These are the activations of a small neural network, seen along a few directions. Each row is one input.
Each table varies a few parts of the input and shows all the possible inputs, shuffled.
A made-up example of a description, with smaller parts first: one of 8 places around a ring, together with either a single point or one of 11 places around a ring or (one of 3 separate values, together with one of 4 places along a line).
Shared parts are said once, and a part with two or three values counts as separate values.
In the rows, zero is written as 128.

Other details of the inputs vary at random and push rows far along two fixed directions, the same in every table; ignore that.

A family of inputs:
R1: [140 110 139 130 144 103 107 125 118 128 151]
R2: [120 102 139 162 156  41 110 117 132 178 147]
R3: [147 135 158 137 131 127 148 124 138 141 123]
R4: [112 111 127 143 132 114 129 148 113 138 140]
R5: [148 138 126 119 102 170 150 155 121 100 103]
R6: [157 125 149 130 124 134 143 115 148 142 107]
R7: [119 118 138 156 133 107 136 137 124 149 120]
R8: [ 37 233  65  49 134 143 118  32 166 125 176]
R9: [111 108 136 162 138 101 126 142 116 148 128]
R10: [115 100 118 147 124 121 122 138 127 142 116]
R11: [135 131 140 141 128 108 136 140 126 135 124]
R12: [123 105 115 131 117 138 129 143 124 131 115]
R13: [ 12 220  44  72 114 145 128  47 170 143 147]
R14: [148 124 127 130 121 116 128 136 132 130 115]
R15: [135 125 141 131 134 125 123 136 114 111 144]
R16: [159 137 107  97  70 242 163 157 133  77  54]
R17: [145 124 130 133 118 121 132 133 137 133 106]
R18: [143 111 135 130 135 114 112 128 121 120 139]
R19: [148 145 117 105  79 229 166 164 124  79  73]
R20: [127 114 126 146 122 125 133 128 136 146  99]
R21: [135 128 138 142 137  89 127 141 121 138 141]
R22: [114 115 147 164 156  51 120 127 123 169 153]
R23: [143 128 147 123 140 151 125 136 118 112 149]
R24: [150 116 141 121 141 142 114 127 125 120 145]
R25: [ 97 158 105  93 143 116 106  79 144 133 162]
R26: [141 126 146 124 141 145 125 134 117 113 150]
R27: [159 131 116 110  92 184 148 149 131  98  83]
R28: [149 114 140 121 140 139 115 127 124 120 143]
R29: [116 102 124 153 131 108 120 131 127 150 113]
R30: [140 111 132 133 142 102 111 128 121 123 141]
R31: [136 127 144 128 138 126 122 135 112 114 148]
R32: [134 126 138 133 139 118 124 137 114 111 143]
Each input here is: one of 2 separate values, together with either a single point or one of 6 places along a line or one of 9 places around a ring.
Question: Changing only the choice among 2 separate values turns R23 into R24. The same change can be made to R11. Which row results?
Answer: R17

A family of inputs:
R33: [ 83 110 120 150 166  41  94 123 108 159 191]
R34: [157 126 151 134 106 192 157 171 111  93 100]
R35: [ 51 166  85 126 142  59 119  80 148 177 156]
R36: [158  85 140 145 123 132 125 146 123 129 106]
R37: [147 101 173 161 162  79 122 148 107 142 165]
R38: [128 212  77  52  67 229 163  90 172  82  67]
R39: [104 182  93  69 118 187 126  81 152 104 134]
R40: [164  86 153 151 141 104 118 139 126 146 124]
R41: [169 125 156 137 100 183 164 158 133 111  70]
R42: [ 65 174  67  97 105 143 133  90 154 136 111]
R43: [178 124 159 121 113 200 145 154 120  86  99]
R44: [ 66 149  78 112 137  83 104  76 152 163 152]
R45: [162  98 166 159 144  95 125 136 127 150 125]
R46: [156  89 148 137 135 138 116 151 107 111 135]
R47: [178 115 155 127 132 125 125 156 109 101 138]
R48: [140  84 141 149 141 113 108 159 102 122 146]
R49: [143 106 155 163 126 109 143 156 120 147 112]
R50: [ 55 172  90 113 145  91 117  89 134 145 174]
Question: What do these inputs look like to the network?
Answer: one of 2 separate values, together with either a single point or one of 8 places around a ring
Question: Changing only the choice among 2 separate values turns R44 into R48. The same change can be made to R40. Which row results?
Answer: R39

A family of inputs:
R51: [125 132 131 128 127 126 127 124 126 122 130]
R52: [125 132 125 130 128 115 134 124 132 137 125]
R53: [127 132 132 125 129 128 133 121 132 133 130]
R54: [129 133 130 127 130 126 128 120 132 128 124]
R55: [122 133 131 128 129 133 131 127 129 129 133]
R56: [128 128 122 120 126 131 124 126 129 125 131]
R57: [125 132 125 124 132 121 123 128 124 123 137]
R58: [126 136 130 127 130 130 129 121 134 133 127]
R59: [120 127 130 128 130 127 130 129 123 128 137]
R60: [121 134 126 132 125 120 131 132 128 132 127]
R61: [134 134 132 124 130 129 131 129 127 127 133]
R62: [127 133 133 127 128 132 135 125 128 129 131]
R63: [129 125 125 122 128 130 124 129 126 129 133]
R64: [121 131 127 131 131 127 124 128 124 127 131]
R65: [134 128 127 122 129 126 126 123 133 128 131]
R66: [122 129 128 128 128 126 126 126 124 121 130]
R67: [133 129 127 124 130 121 123 122 133 129 131]
R68: [126 129 128 125 132 124 126 131 123 127 140]
R69: [127 126 130 126 129 127 130 121 132 134 130]
R70: [122 133 124 132 125 124 135 131 127 130 126]
R71: [122 126 124 128 129 134 124 127 130 129 127]
R72: [122 127 123 126 127 129 125 125 125 122 128]
R73: [127 134 128 128 123 122 133 128 133 136 120]
R74: [126 136 131 127 128 137 134 126 131 128 128]
R75: [128 134 131 127 127 127 130 122 129 123 127]
R76: [121 127 124 130 131 129 122 128 125 128 129]
R77: [126 133 131 126 130 130 132 122 134 133 128]
R78: [123 134 130 131 131 130 128 127 128 128 132]
R79: [125 129 125 129 124 119 130 127 135 137 122]
R80: [127 126 125 129 128 132 125 125 132 131 126]
R81: [126 129 128 128 130 129 126 122 135 133 127]
R82: [203  78 177 163 106 188 150 204  97  90  73]
R83: [132 126 125 124 128 127 124 125 129 132 134]
R84: [119 127 118 130 126 125 130 132 125 130 126]
R85: [126 128 123 129 125 122 133 126 133 135 121]
R86: [135 133 130 123 130 122 127 124 131 127 130]
R87: [120 127 124 127 129 136 128 129 127 128 131]
R88: [126 125 126 125 126 131 128 122 130 133 130]
R89: [132 127 123 124 129 122 121 123 130 129 132]
R90: [119 128 129 130 132 128 128 129 126 129 136]
R91: [120 130 128 132 132 129 127 130 126 127 133]
R92: [123 124 126 126 128 136 127 128 129 130 128]
R93: [132 127 123 123 127 127 124 124 131 128 132]
R94: [126 136 127 129 122 126 135 131 130 132 122]
R95: [128 135 130 128 129 130 130 124 129 125 125]
R96: [134 135 130 124 129 126 128 126 129 123 130]
R97: [129 127 128 128 130 125 126 121 133 129 124]
R98: [130 135 128 122 127 132 129 128 128 121 133]
R99: [130 132 131 125 131 126 128 130 125 127 138]
R100: [124 125 125 129 129 131 122 127 128 129 125]
R101: [150 139 114 108  80 227 161 153 134  83  62]
R102: [128 128 128 129 131 125 125 121 132 133 125]
R103: [135 135 130 123 127 131 131 128 129 122 131]
R104: [125 135 125 131 125 125 137 128 129 131 123]
R105: [127 136 131 130 130 129 128 124 129 129 127]
R106: [134 133 131 122 130 126 129 125 131 131 132]
R107: [129 131 131 127 128 122 128 119 131 128 126]
R108: [125 131 126 123 130 125 126 129 125 123 138]
R109: [124 129 122 121 130 129 124 128 125 128 138]
R110: [119 129 119 128 122 128 129 133 127 130 124]
R111: [126 126 120 131 124 122 130 126 129 135 123]
R112: [128 127 124 127 127 129 124 121 131 128 124]
R113: [126 130 121 121 128 132 125 128 126 122 134]
R114: [128 132 132 129 132 124 127 122 131 133 126]
R115: [127 127 124 129 129 129 124 122 131 131 125]
R116: [130 135 128 123 129 126 126 127 127 122 134]
R117: [122 124 125 124 127 131 127 125 127 131 131]
R118: [170  71 174 172 156  68 116 164 104 146 149]
R119: [126 130 121 121 130 126 122 127 126 123 134]
R120: [125 123 125 127 127 125 123 125 128 125 127]
R121: [127 125 126 127 127 135 128 124 132 132 127]
R122: [123 131 132 128 129 129 132 126 126 129 136]
R123: [133 128 128 123 130 126 127 124 132 131 132]
R124: [124 128 121 129 121 124 128 128 133 135 122]
R125: [122 131 126 128 130 128 126 126 125 122 129]
R126: [118 132 123 130 123 124 130 134 126 129 126]
R127: [118 130 121 132 126 122 132 132 125 129 128]
R128: [127 127 130 127 130 130 129 123 134 134 128]
R129: [120 126 125 125 128 132 129 128 125 128 134]
R130: [128 124 130 129 130 118 124 120 132 130 128]
R131: [125 126 123 127 128 131 124 125 128 125 124]
R132: [166  69 165 169 151  77 110 167 101 140 143]
R133: [121 127 124 130 131 132 125 129 127 128 131]
R134: [126 137 130 128 129 133 131 125 131 129 128]
R135: [122 128 123 127 130 130 124 126 126 124 127]
R136: [125 133 129 129 129 128 128 125 127 124 128]
R137: [121 128 119 128 121 128 128 131 130 131 121]
R138: [128 125 125 127 125 126 124 121 130 127 126]
Question: Changing only one part turns R54 into R135. The same change can be made to R53. Which row results?
Answer: R129
Question: Changing only one part turns R90 into R55. The same change can be made to R59. Which row results?
Answer: R122
Question: What do these inputs look like to the network?
Answer: one of 8 places around a ring, together with either one of 2 separate values or one of 9 places around a ring
Question: Which other rows agree with R124 in the place on the ring of 8? List them by row number.
Answer: R80, R83, R88, R89, R93, R111, R112, R115, R121, R138
Question: Change only the choice among 2 separate values in R94. List by row number the other rows that result.
Answer: R104

A family of inputs:
R139: [122 124 130 139 148  64 113 111 135 160 150]
R140: [112 125 135 145 146  75 121 114 133 162 149]
R141: [106 152 106 117 106 164 145 134 130 113 107]
R142: [103 130 117 131 127 122 128 127 127 136 131]
R143: [241  26 219 213 118 141 156 249  77 110  71]
R144: [118 149 102 106 103 166 136 123 137 109 103]
R145: [113 143 105 112 105 180 139 125 135 110  99]
R146: [116 142 104 108 105 176 137 123 136 112 103]
R147: [121 121 130 139 149  68 115 110 135 161 151]
R148: [145 134 156 115 166  95 105 107 119 120 191]
R149: [118 145 102 106 104 170 138 123 137 110 104]
R150: [119 118 133 141 150  71 114 109 135 164 151]
R151: [115 121 134 145 151  75 115 109 135 163 148]
R152: [143 163 120  74 113 224 130 128 122  61 136]
Question: Changing only one part turns R150 into R146. The same change can be made to R147. Which row results?
Answer: R149
Question: What do these inputs look like to the network?
Answer: one of 2 separate values, together with either a single point or one of 6 places along a line
